Here are a small network's activations along a few directions, averaged over the inputs that share one value of a field.
Related values have similar rows: they may be neighbours, one step apart, or belong to one group.
(in the rows, 500 means zero)
Strong random noise was added to every row along 9 fixed directions; ignore it. To show where, here is one row again and again, with new noise each time:
210, 424, 345, 950, 517, 370, 549, 341, 538, 584, 433, 578, 131, 323, 572, 624, 546, 576, 604, 480, 577, 694, 332
589, 522, 436, 359, 444, 704, 495, 537, 592, 697, 524, 404, 518, 464, 578, 382, 504, 500, 372, 403, 445, 513, 464
562, 390, 294, 696, 613, 515, 484, 645, 398, 446, 373, 481, 454, 671, 569, 629, 557, 611, 590, 591, 438, 514, 515
453, 492, 580, 625, 338, 728, 622, 494, 604, 726, 341, 505, 325, 539, 601, 446, 604, 515, 478, 480, 462, 661, 387
547, 396, 213, 302, 568, 368, 587, 465, 584, 678, 530, 334, 667, 434, 262, 370, 270, 659, 528, 558, 671, 219, 603
555, 474, 358, 443, 397, 641, 386, 382, 621, 535, 629, 488, 381, 474, 739, 462, 458, 382, 403, 527, 484, 543, 467
551, 542, 820, 382, 322, 322, 612, 345, 552, 496, 439, 560, 606, 587, 321, 449, 378, 543, 536, 591, 817, 520, 609
527, 543, 786, 316, 343, 446, 545, 394, 558, 477, 506, 555, 625, 427, 346, 434, 436, 518, 419, 471, 667, 563, 523
575, 376, 611, 450, 671, 236, 488, 463, 435, 225, 230, 517, 619, 682, 231, 575, 393, 727, 585, 618, 690, 419, 607
436, 464, 581, 608, 446, 476, 632, 487, 507, 611, 330, 525, 450, 521, 409, 512, 526, 631, 525, 497, 591, 595, 461
465, 312, 378, 598, 611, 566, 476, 435, 529, 462, 180, 515, 302, 649, 575, 565, 531, 670, 443, 542, 461, 582, 409


Field Pamu:
g12: 659, 747, 637, 518, 275, 734, 433, 480, 620, 742, 605, 420, 343, 612, 964, 390, 524, 200, 469, 369, 481, 641, 550
g8: 416, 589, 564, 426, 466, 537, 442, 313, 671, 488, 639, 502, 406, 310, 521, 430, 522, 303, 422, 538, 440, 521, 401
g6: 485, 404, 320, 455, 494, 309, 389, 326, 325, 260, 537, 732, 522, 772, 700, 671, 391, 501, 389, 696, 547, 501, 627
g10: 441, 455, 616, 571, 330, 572, 669, 551, 476, 713, 553, 573, 497, 587, 596, 500, 612, 403, 490, 595, 482, 503, 517
g4: 503, 449, 330, 421, 572, 548, 447, 536, 403, 543, 691, 504, 471, 427, 616, 585, 593, 421, 340, 449, 356, 508, 450
g7: 423, 484, 343, 587, 559, 396, 570, 484, 481, 491, 442, 524, 451, 483, 405, 475, 392, 540, 587, 494, 548, 308, 545
g3: 710, 496, 473, 123, 317, 770, 418, 417, 525, 378, 619, 515, 562, 695, 644, 358, 407, 310, 296, 612, 463, 386, 586
g1: 595, 573, 390, 396, 337, 347, 635, 558, 374, 622, 721, 508, 759, 580, 492, 573, 371, 521, 495, 580, 740, 460, 669
g2: 518, 530, 758, 338, 337, 587, 729, 551, 421, 800, 316, 516, 589, 759, 539, 485, 573, 625, 404, 476, 586, 661, 462
g5: 337, 514, 946, 598, 364, 424, 647, 439, 617, 481, 443, 556, 529, 428, 314, 405, 512, 419, 759, 537, 601, 515, 463
g9: 408, 646, 493, 444, 756, 383, 491, 610, 390, 535, 464, 450, 554, 319, 296, 481, 531, 709, 433, 268, 374, 497, 463
g11: 244, 657, 675, 534, 440, 323, 483, 380, 545, 521, 745, 570, 553, 37, 270, 478, 538, 340, 506, 331, 501, 502, 463
Each value of Pamu is a pair of two hidden parts, and every pair occurs once (6 first parts, 2 second parts).
g12 and g1 share the first part; g12 and g6 share the second. Which value has the first part of g6 and the second part of g1?
> g9
g10 and g4 share the first part; g10 and g7 share the second. Which value has the first part of g7 and the second part of g4?
> g3

Field Vila:
n11: 711, 810, 680, 338, 446, 412, 502, 484, 542, 768, 675, 291, 568, 555, 512, 392, 461, 441, 531, 352, 767, 560, 644
n8: 782, 587, 468, 176, 534, 578, 343, 373, 615, 440, 518, 433, 550, 684, 637, 377, 338, 519, 307, 554, 598, 433, 620
n4: 527, 498, 720, 330, 413, 444, 604, 544, 611, 506, 577, 417, 720, 477, 261, 392, 435, 390, 666, 556, 562, 246, 580
n1: 334, 428, 359, 271, 307, 474, 432, 138, 535, 623, 653, 629, 386, 288, 716, 486, 347, 550, 171, 338, 645, 767, 374
n3: 367, 515, 213, 756, 554, 497, 387, 494, 347, 616, 715, 600, 267, 516, 935, 680, 613, 470, 454, 414, 372, 740, 389
n6: 647, 527, 697, 280, 400, 415, 596, 454, 518, 477, 482, 469, 643, 782, 362, 474, 424, 450, 596, 732, 663, 359, 648
n9: 522, 560, 519, 525, 669, 777, 418, 733, 566, 544, 460, 425, 530, 401, 544, 367, 633, 466, 479, 299, 160, 399, 420
n2: 411, 220, 324, 558, 235, 873, 542, 429, 688, 392, 334, 568, 299, 431, 546, 471, 535, 342, 469, 766, 293, 453, 376
n12: 418, 842, 439, 651, 624, 387, 446, 554, 418, 874, 837, 410, 427, 131, 638, 485, 638, 368, 351, 83, 474, 619, 448
n5: 445, 483, 388, 507, 464, 541, 671, 569, 368, 648, 421, 571, 557, 614, 404, 530, 554, 632, 450, 575, 416, 492, 556
n10: 579, 547, 547, 637, 406, 890, 569, 744, 725, 740, 468, 251, 412, 424, 585, 289, 613, 331, 716, 448, 318, 419, 379
n7: 372, 670, 555, 884, 670, 247, 630, 578, 349, 800, 357, 521, 398, 440, 509, 550, 561, 741, 497, 166, 706, 757, 437
Each value of Vila is a pair of two hidden parts, and every pair occurs once (6 first parts, 2 second parts).
n6 and n11 share the first part; n6 and n3 share the second. Which value has the first part of n3 and the second part of n11?
> n1
n12 and n2 share the first part; n12 and n4 share the second. Which value has the first part of n4 and the second part of n2?
> n10

Field Pomob:
w12: 617, 721, 646, 621, 398, 744, 586, 683, 647, 791, 489, 270, 435, 479, 535, 251, 573, 433, 674, 432, 440, 494, 487
w10: 647, 818, 473, 422, 559, 310, 417, 399, 477, 783, 627, 442, 522, 522, 628, 414, 369, 571, 323, 219, 775, 566, 641
w6: 573, 399, 462, 259, 483, 495, 504, 529, 511, 466, 494, 439, 683, 532, 394, 486, 409, 565, 522, 553, 542, 402, 524
w9: 375, 562, 639, 691, 404, 592, 543, 417, 613, 612, 462, 494, 203, 429, 661, 509, 602, 437, 608, 436, 520, 685, 331
w11: 435, 244, 545, 594, 623, 644, 570, 717, 443, 378, 141, 544, 555, 665, 336, 581, 652, 591, 595, 660, 213, 436, 447
w4: 507, 490, 170, 726, 420, 651, 510, 532, 589, 656, 710, 413, 318, 599, 761, 504, 568, 222, 709, 731, 353, 357, 531
w5: 610, 809, 358, 497, 497, 430, 391, 315, 628, 886, 845, 348, 381, 531, 809, 354, 403, 226, 563, 489, 648, 416, 637
w3: 504, 646, 238, 830, 583, 554, 488, 717, 313, 578, 615, 501, 406, 573, 688, 547, 654, 513, 559, 436, 358, 565, 534
w14: 331, 281, 431, 535, 425, 443, 562, 435, 361, 441, 408, 758, 508, 544, 535, 660, 545, 602, 321, 566, 482, 587, 428
w7: 488, 617, 515, 585, 725, 147, 361, 448, 466, 401, 625, 415, 488, 340, 462, 569, 429, 508, 609, 324, 700, 533, 511
w2: 346, 570, 446, 539, 496, 532, 584, 598, 470, 715, 581, 516, 530, 205, 428, 460, 554, 525, 381, 298, 370, 457, 371
w1: 475, 489, 594, 506, 272, 682, 621, 648, 355, 460, 597, 644, 634, 364, 464, 589, 630, 492, 375, 473, 375, 738, 460
w13: 635, 577, 626, 474, 695, 404, 328, 339, 512, 575, 370, 414, 236, 800, 848, 541, 491, 522, 343, 276, 697, 681, 521
w8: 371, 452, 362, 561, 607, 316, 535, 367, 529, 463, 481, 490, 432, 324, 344, 535, 385, 650, 504, 442, 637, 527, 458
Pomob is arranged as 4 separate groups.
List the group mates of w13, in the order listed.
> w6, w9, w7
List the group mates of w8, in the order listed.
> w12, w1
List the group mates of w3, in the order listed.
> w10
